<3>: [ 85, 157, 108,  61, 139, 146, 109,  90, 122,  52,  87, 100, 121,  73, 110,
  98, 118,  87,  96, 123, 137, 146,  91, 114, 133,  77, 114, 120,  82,  58,
  99, 111,  93,  79,  80, 125,  96,  88,  87,  88,  97, 111,  69,  93, 130,
  77, 118]
<22>: [ 62, 140,  67,  86, 140, 117,  85, 103, 120,  47,  88,  57,  92, 109,  76,
 113, 102,  81, 107,  73, 161, 107, 123, 143, 156, 100, 118,  92,  50, 104,
 142,  76, 121,  64,  95, 132,  85, 105, 103, 111, 106,  96,  80,  57, 130,
 106,  96]
<27>: [ 84, 150, 153, 125, 101, 103, 120,  70, 108, 104, 128,  96, 126,  60, 129,
  98, 150, 125, 129, 118,  37,  92, 128,  89, 110, 112,  62, 134, 122, 134,
  55,  97,  66, 132, 121,  79, 101,  59, 121,  91,  92, 124, 105,  67, 114,
  69,  98]
<25>: [129, 107,  66,  81,  65,  73,  73,  96, 105, 110,  69,  94,  99,  64,  99,
  92, 104, 141, 105, 114, 130, 102, 144,  97, 115,  93,  77, 115, 113, 107,
 111, 114, 100,  75, 126, 124, 143,  78,  84, 119,  79,  99, 111, 112,  64,
  79, 100]
<135>: [ 84, 150, 153, 125, 101, 103, 120,  70, 108, 104, 128,  96, 126,  60, 129,
  98, 150, 125, 129, 118,  37,  92, 128,  89, 110, 112,  62, 134, 122, 134,
  55,  96,  66, 132, 121,  79, 101,  59, 121,  91,  92, 124, 105,  67, 101,
  69,  98]
<37>: [102,  99, 141,  89,  99,  91,  87, 106,  90, 120, 118, 122, 109, 108,  94,
  94,  95,  99, 100,  92,  91, 104,  70, 102,  64, 105, 132,  99,  97,  99,
 106,  75, 101, 118,  73,  90,  99,  98, 123,  92, 104, 113, 115, 107,  80,
 120, 107]
<127>: [102,  84,  51, 185,  44, 129,  85,  96, 117,  69,  93, 116, 130,  66, 110,
  84, 160, 128,  77,  99,  92,  33, 164, 100, 109, 154,  85,  99,  71, 115,
  48, 124, 100, 135, 138, 126, 108, 105,  92, 108,  55, 136, 101, 110,  74,
  85, 114]
diff <22>: [ 62, 140,  67,  86, 140, 117,  85, 103, 120,  47,  88,  57,  92, 109,  76,
 113, 102,  81, 107,  73, 161, 107, 123, 143, 156, 100, 118,  92,  50, 104,
 142,  76, 121,  64,  95, 132,  85, 105, 103, 112, 106,  96,  80,  57, 130,
 106,  96]  40, [111]
diff <25>: [129, 107,  66,  81,  65,  73,  73,  95, 105, 110,  69,  94,  99,  64,  99,
  92, 104, 141, 105, 114, 130, 102, 144,  97, 115,  93,  77, 115, 113, 107,
 111, 114, 100,  75, 126, 124, 143,  78,  84, 119,  79,  99, 111, 112,  64,
  79, 100]  8, [96]

